nolig: [136 134 109 115 192 136]
lugot: [ 99 111 140 132 239 136]
leteg: [141 138 110 124  43 122]
tugug: [128 118 104 122  98 135]
Sek: [151 133 133 111  78 136]
rolub: [140 153 172 168 132  99]
faki: [ 48  94  66 148 136 127]
mivo: [151 133 133 106 115 137]
pof: [121 125 110 126  97 129]
fosob: [ 99 132 239 111 140 131]
next: [141 138] | [110 124  43]
rev: [239 132 140 111  99] | lugot
next: [ 99 111] | [140 132 239]
rev: [127 136 148  66] | faki
next: [136 134] | [109 115 192]
[ 99 111 140 132 239 136] | lugot
rev: [136  78 111] | Sek

vute: [ 86 147  19  74  96  84  97  98 121 182  90 112  94]
gobu: [ 96  19 147  86  74  84  97  98 121 182  90 112  94]
Ziva: [ 89  82  81  56 100  95  99  63 108  77 109 113  49]
sut: [ 86 147  19  74  96  84  97  63 114  35 110 123 148]
rev: [ 77 108] | Ziva
[ 86 147  19  74  96  84  97  98 121 182  90 112  94] | vute

Rud: [ 77 115  98 125 115  55]
fevup: [ 94 120 105 147  97 133]
neb: [151 123 120  99 151  63]
vuso: [217 119 141 143 143 128]
suvo: [162 174 163 200 146 153]
Fezo: [134 120 105 147  97 133]
ruve: [123 151  69 125  80  97]
zegi: [162 174 118 125 125 122]
[162 174 163 200 146 153] | suvo
next: [151  69] | [125  80  97]
next: [151 123] | [120  99 151]
rev: [ 80 125] | ruve

zanov: [143 128 166 162 132 129 114 109 107 124 151 146 121 169 112 141 199 153
 138 122 116 180 108 109  70 158 155 122 152 211  91 109 115 111 104 142
 108  96 112 110 126 145 108 123  97 126 149 103 115]
rurad: [160 139 134 158 111 118 130  99 134 123 127 104 128 124 128 104 114 145
 123 150 124 162 104 133  78 119 114 131 129 114 180 115 123  95 112 128
 115 119 132 170 109 142 141 111 119 124 139 151 108]
Tapaf: [130 142 128 124 160 139 136 112 131 117 140 140 106 132 118 121 117 150
 117 111 121 131  98 109 144 116 124 150 110 135 148 114 143 105 118 121
 141 119 120 111 124 160 114 121 108 137 124 137 125]
vap: [154  93 136  55 136 122 102 160 103 133  77  69 106 138 138 106 147 122
 191 108 151 144 127 141  79 116 160 144 172 120 156 163 133 102 158 101
 187 108 139 175 100 120 129 109 113 157 123 173 104]
boni: [189 146 150 182 101 100 133  90 136 129 144  97 144 130 172  98 108 172
 129 212 121 196  88 175  52 118 109 124 130 111 217 114 120  63 107 107
  95 132 109 170 119 203 147 101  99 103 149 165  98]
bal: [121 100 117 105 106 132 124 122 146 169 114 123 139 122 120 113 117 105
 126 149 113 128 157 171 114 122 116 105 121 114 123 128 115 158 131 135
 123 144 125 126 116 111 128 125 138 132 131 104 139]
melo: [130 142 128 124 160 139 136 112 131 117 140 140 106 132 118 121 117 150
 117 111 121 131  98 109 144 116 124 150 110 135 148 114 142 140 127 136
 127 132 137 120 118 123 137 121 102 128 148 152 113]
vis: [126 128 127 117 117 128 115 118 125 121 124 141 137 118 118 122 113 127
 109 122 123 126 137 121 151 119 117 128 120 115 143 126 154 137 128 130
 144 144 124 135 127 123 129 124 139 128 121 126 128]
rev: [124 150 123 145 114 104 128 124] | rurad
next: [132 124 122 146 169 114 123] | [139 122 120]
next: [137 118 118 122] | [113 127 109]
rev: [109 170 132 119] | rurad

tud: [102 157  78 106 146]
Daz: [ 36 106 136 168 153]
Midig: [175  37 106  78 154]
rev: [168 136 106  36] | Daz
rev: [106  37] | Midig
[175  37 106  78 154] | Midig
rev: [106  37 175] | Midig
rev: [106  36] | Daz
[102 157  78 106 146] | tud

ded: [134 138 119 119 104 136 120 140 104 115 128 130 123 122 115 137 137 148
 113 123 117]
gidu: [134 148 141 115 116  99 115 142  84 105 127 128 117 121  98 147 144 161
 107 107 102]
tuni: [134 138 136 119 119 104 120 140 104 115 128 130 123 122 115 137 137 148
 117  52  56]
[134 138 136 119 119 104 120 140 104 115 128 130 123 122 115 137 137 148
 117  52  56] | tuni
next: [136 119 119 104] | [120 140 104]

gepoz: [132 128 119 129 144 136 195 129 151 135 135 159  85 119 127 113 123 125
 112 128 136 155 141 152 135 168 128 110 130 105 128 126 231]
simob: [132 127 106 132 152 140 178 133 135 118 129 199  74 117 126 120 126 102
 123 126 141 134 143 148 129 108 131 135 134 118 127 129 212]
zol: [123 128 130 127 113 121  64 129 104 117 121 109 167 138 129 138 133 127
 143 128 121  93 116 100 119  69 129 149 126 154 127 131  17]
lesu: [124 129 146 124 106 117  64 124 115 135 125  64 183 141 130 136 130 157
 136 130 113 116 114 104 127 135 125 124 123 140 129 127  41]
mutov: [126 129 155 123 115 118  98 121 132 145 130  60 176 133 130 129 127 166
 124 132 113 116 115 125  98 176 124 104 122 125 130 125  87]
sakuz: [128 127 105 132 136 134 128 134 113 106 121 196 105 127 127 135 131  98
 143 124 137 101 132 125 117  53 132 158 133 145 126 133 107]
peliv: [126 127 130 111 149 137 192 129 151 135 136 165  85 117 127 115 124 121
 114 128 139 160 142 158 137 178 128 111 130 107 128 126 231]
nobid: [126 127 111 130 121 129  97 134 105 109 119 161 127 132 128 138 132  99
 146 125 131  98 125 115 116  53 131 161 132 151 126 132  71]
busum: [128 127 110 132 129 131 111 134 109 108 120 169 116 133 127 137 132 101
 144 125 133  96 128 118 116  55 132 161 132 151 126 133  89]
Fugig: [129 129 146 126 130 127 165 123 153 147 137  93 124 123 128 118 124 146
 111 131 129 164 132 143 141 208 125  98 125 106 129 124 196]
next: [ 98 125 115 116] | [ 53 131 161]
rev: [130 111 127 126] | nobid
rev: [192 137] | peliv
next: [106 121 196 105 127 127 135 131  98 143] | [124 137 101]
next: [132 136 134 128 134 113 106 121 196 105 127 127] | [135 131  98]

Zedid: [143 157 101 150 217 141  94 132 110 101 132 131 100 111 109  78 126 143
  98 117 155 138 159 140 117 119 103 104 117 111 103 124  93 146 120 176
 150  91 152 111 103  89 101 107 118 105 120 145 129 134]
lede: [143 157 101 150 217 141  94 132 110 101 132 131 100 111 109  78 126 143
  98 117 155 138 140 159 103 119 117 104 117 111 103 124  93 146 120 176
 150  91 152 111 103 135 145 133 123 145 132 135 126 146]
zoto: [143 157 101 150 217 141  94 132 110 101 132 131 100 111 109  78 126 143
  98 117 155 138 140 159 103 119 117 104 140 111 103 124  93 146 120 176
  58 192 136 159 130 167 181 187 108 118 130 143 135 155]
toda: [155 138 141 159 103 119 117 104 110 101 132 131 100 111 109  78 126 143
  98 117 155 138 140 159 103 119 117 104 117 111 103 124  93 146 120 176
  58 190 136 159 130 167 181 187 108 118 130 143 135 155]
[155 138 141 159 103 119 117 104 110 101 132 131 100 111 109  78 126 143
  98 117 155 138 140 159 103 119 117 104 117 111 103 124  93 146 120 176
  58 190 136 159 130 167 181 187 108 118 130 143 135 155] | toda
[143 157 101 150 217 141  94 132 110 101 132 131 100 111 109  78 126 143
  98 117 155 138 140 159 103 119 117 104 117 111 103 124  93 146 120 176
 150  91 152 111 103 135 145 133 123 145 132 135 126 146] | lede
[143 157 101 150 217 141  94 132 110 101 132 131 100 111 109  78 126 143
  98 117 155 138 159 140 117 119 103 104 117 111 103 124  93 146 120 176
 150  91 152 111 103  89 101 107 118 105 120 145 129 134] | Zedid
[143 157 101 150 217 141  94 132 110 101 132 131 100 111 109  78 126 143
  98 117 155 138 140 159 103 119 117 104 140 111 103 124  93 146 120 176
  58 192 136 159 130 167 181 187 108 118 130 143 135 155] | zoto

Dapif: [ 53 183  98 152 197]
potur: [185 171 101 161 141]
bufop: [134  62 193  76 132]
Muvir: [ 96 151  62 110  33]
[185 171 101 161 141] | potur
rev: [151  96] | Muvir

kitu: [165  44 126 128 175 115 180  95 125 141 146 121 155 181 127  98 142 140]
funed: [171  44 137 124 172 107 184 104 121 145 140 101 153 179 130 114 157 135]
Lur: [158  43 120 129 179 124 176  90 130 137 152 128 155 179 124  98 134 143]
rutak: [178  45 142 123 172  99 182 108 118 147 140 101 151 179 133 121 164 135]
bez: [178  45 142 123 172  99 182 108 118 147 140 101 151 179 133 121 164 146]
Domu: [165  43 126 128 175 124 178  95 125 141 149 121 153 180 127  98 142 140]
Gos: [165  44 126 128 175 115 180  95 125 141 146 114 153 180 127 106 142 140]
kuved: [178  45 142 124 172  99 182 104 118 147 140 101 151 179 133 121 164 135]
vapom: [178  45 137 124 172  99 182 104 121 147 140 101 151 179 133 121 164 135]
nek: [175 123 178  95 125 124 176  90 128 137 152 128 155 179 124  98 134 143]
lig: [222  47 159 114 124  95 175 178 113 149 137  87 134 174 148 168 194 118]
pog: [184  46 148 121 172  91 182 113 116 147 137  94 149 179 139 129 171 129]
[165  43 126 128 175 124 178  95 125 141 149 121 153 180 127  98 142 140] | Domu
next: [175 124 178  95] | [125 141 149]
next: [175 124 178  95 125] | [141 149 121]
[165  44 126 128 175 115 180  95 125 141 146 121 155 181 127  98 142 140] | kitu
rev: [142  98 127 181 155] | kitu
rev: [171 129 139 179 149  94 137] | pog
rev: [153 121 149 141 125] | Domu

gepos: [133  76 153 137  91 103 172 124 129  63 146 143 150 132 182 239 160 138
  27  69  26 208 185 110 137 119 123  84 196 125  75 103 136  78 132]
gezel: [118 198 174 150 165 152 122 111  86 128  78 156 145 229  50 130 145 141
  92 218 141 139 125  43 105  57 142 173  59 115 195 154 123 163  92]
tige: [135  68 145 133  86 100 171 127 135  65 153 138 147 117 192 235 156 136
  17  70  28 210 184 124 140 130 127  86 195 118  81 104 136  73 119]
vebif: [139  48 105 115  81  97 154 139 161  95 175 114 126  53 215 182 131 123
   9  90  67 195 158 185 150 178 144 107 165  93 126 117 136  70  67]
Mugi: [101  98  84 103  13 152 122 111  86 128  78 156 145 229  50 130 145 141
 218 139 141  92 125  43 105  57 104 127 124 171  95 126 122 171 210]
nago: [127 153  85 110 152 144  85 138 144 195 129 101  99  84 103  13  89 112
 197 184 228  61  70 179 128 165 100  97 171 171  57 109 127 138 216]
rev: [ 13 103  84  99 101] | nago
rev: [ 92 141 139 218] | Mugi
rev: [156 235 192 117] | tige

lole: [171  96 111 156 145 149 102 159 112 169  62 106 172 171 135 105 111  97
 118 170 123 138 113 160 104 126  83 182 171 113 157 166 114  68 115 132
  59 113 174  99 192 144 218 198]
nunal: [170  97 110 162 150 145 103 158 112 169  70 100 171 171 135 103 109  99
 108 172 125 142 111 158 105 127  80 192 168 108 115 172 111  70 116 134
  64 115  93 104 187 141  72 146]
Notav: [189  86 116 135 123 153 100 162 115 158  21 127 168 171 122 113 108 108
 144 157 118 137 114 169  94 125 107 155 179 130 110 116 130 108 174  67
  68 109  94  75 209 154 216 121]
Kifo: [190  82 115 127 115 153 102 163 118 155  16 133 164 171 119 117 108 111
 152 157 118 134 116 167  93 126 114 151 183 136  93 148 130  83 122 140
  45 105 192  71 209 157 159  88]
tudob: [161 101 111 166 154 146 104 156 109 171  79  95 171 171 141 102 115  97
 105 176 125 141 113 155 111 129  72 194 163 104 168 174 108  67 116 130
  68 116  92 109 186 141  84 140]
vus: [107 162 112 153 139 148 102 161 113 164  50 109 173 171 131 107 110 103
 123 169 123 139 113 165 101 128  87 181 173 117 162 165 118  73 117 137
  55 114 196  91 197 149  78 114]
molo: [183  89 113 146 134 150  99 161 112 163  40 114 170 171 127 110 108 105
 130 166 121 140 114 164 101 125  96 170 177 123 137 162 120  72 118 136
  50 110  94  87 201 152  48 105]
zovom: [186  87 115 141 131 150 101 162 113 160  30 119 168 171 127 112 106 107
 136 164 125 139 114 167  99 126  98 166 178 125 126 156 123  75 117 137
  47 109 153  83 208 152 169 126]
rev: [ 68 130 116  67 108 174] | tudob
next: [110 162] | [150 145 103]
next: [166 114  68 115 132  59 113 174  99] | [192 144 218]
next: [129  72] | [194 163 104]
rev: [130 179 155 107] | Notav
next: [156 145 149 102] | [159 112 169]

datid: [ 83 130 134 115  92 116 115 159 106 161 121 120 112 101  87 117  76 115
 155 121  85 133  87 122 160 114 108 139 164 107 156 140 128 113 117  82
 116 118  91  93 104  96 121 120]
Numo: [ 94  99 106 130 102 131 108 115 101 116 129  98 130  99  98 131  99 130
 118 109  99 125  99 110 116 106 103  98 113  98 116 105 132 105 131 104
 108 132 101 102 125  87 108 130]
kon: [108 125 123  64 138  65 126 104 130 109  59 113  68 136 123  65 143  63
 110 126 143  48 128 129 103 121 135 119 122 130 102 124  64 133  67 130
 125  67 139 145  65 141 124  61]
puvu: [102  94  92 131 109 132  94 117  88 118 130  82 131  87 105 132  98 130
 120  94  95 124 106  96 121  91  90  87 115  85 118  92 134  90 133 112
  95 133 108 108 127  91  92 131]
labo: [109 117 114 124 114 126 111 130 106 131 125 106 124 104 110 125 103 125
 128 113 103 122 112 114 129 110 108 114 131 105 127 116 127 109 125 112
 112 126 114 115 120 107 112 125]
vaden: [135 213 190   9 162  10 161 165 178 167  12 175  10 189 149  10 149  12
 148 170 161  19 153 169 143 163 184 208 191 191 141 199  17 184   9 131
 160  11 168 181  10 217 172  12]
Kopes: [144 163  90 153 106 154 104 100  94 102 149  87 156  91 103 154 108 154
 109 100 103 139 104 102 107 101  97  79  97  88 108  87 148  98 154 115
 103 155 104 102 152  79  99 150]
vur: [ 66 100 190  83  88  85 196  86 187  88  82 190  80 179  77  85 138  80
  85 197 161  67  80 198  81 194 187 164 110 182  78 184  87 188  87  81
 197  87  87  91  72 100 196  84]
kat: [119 120 112 101 104 138 123  83 111  86 131 103 138 106  95 138 120 135
  92 120 120 113  98 122  92 118 113  88  92 104  90 102 133 114 139 109
 123 140 101  99 132  79 117 133]
Pim: [ 63 100 200  91  83  93 207  83 196  84  90 201  87 189  74  93 137  88
  79 208 163  74  75 209  77 207 197 171 107 192  75 193  96 199  94  76
 208  96  81  85  79  95 207  92]
next: [143 163] | [184 208 191]
next: [133 114 139 109 123 140 101  99] | [132  79 117]
rev: [101 112 120 121] | datid
next: [ 12 148 170 161  19 153 169 143 163] | [184 208 191]
rev: [114 112 122 103 113 128 125 103 125 110] | labo

Zitot: [134 142 139  85]
fases: [145 159 138 159]
Kenir: [ 76  86   9 166]
sem: [113 120 103 157]
Vegeg: [148 147 110 189]
zoka: [137 119 166 108]
zepa: [123 122 152 112]
bok: [113 120 103 161]
rep: [126 144 134 110]
zugo: [126 146 108 166]
[126 144 134 110] | rep
[137 119 166 108] | zoka
rev: [159 138 159] | fases
[126 146 108 166] | zugo
[113 120 103 161] | bok
rev: [119 137] | zoka

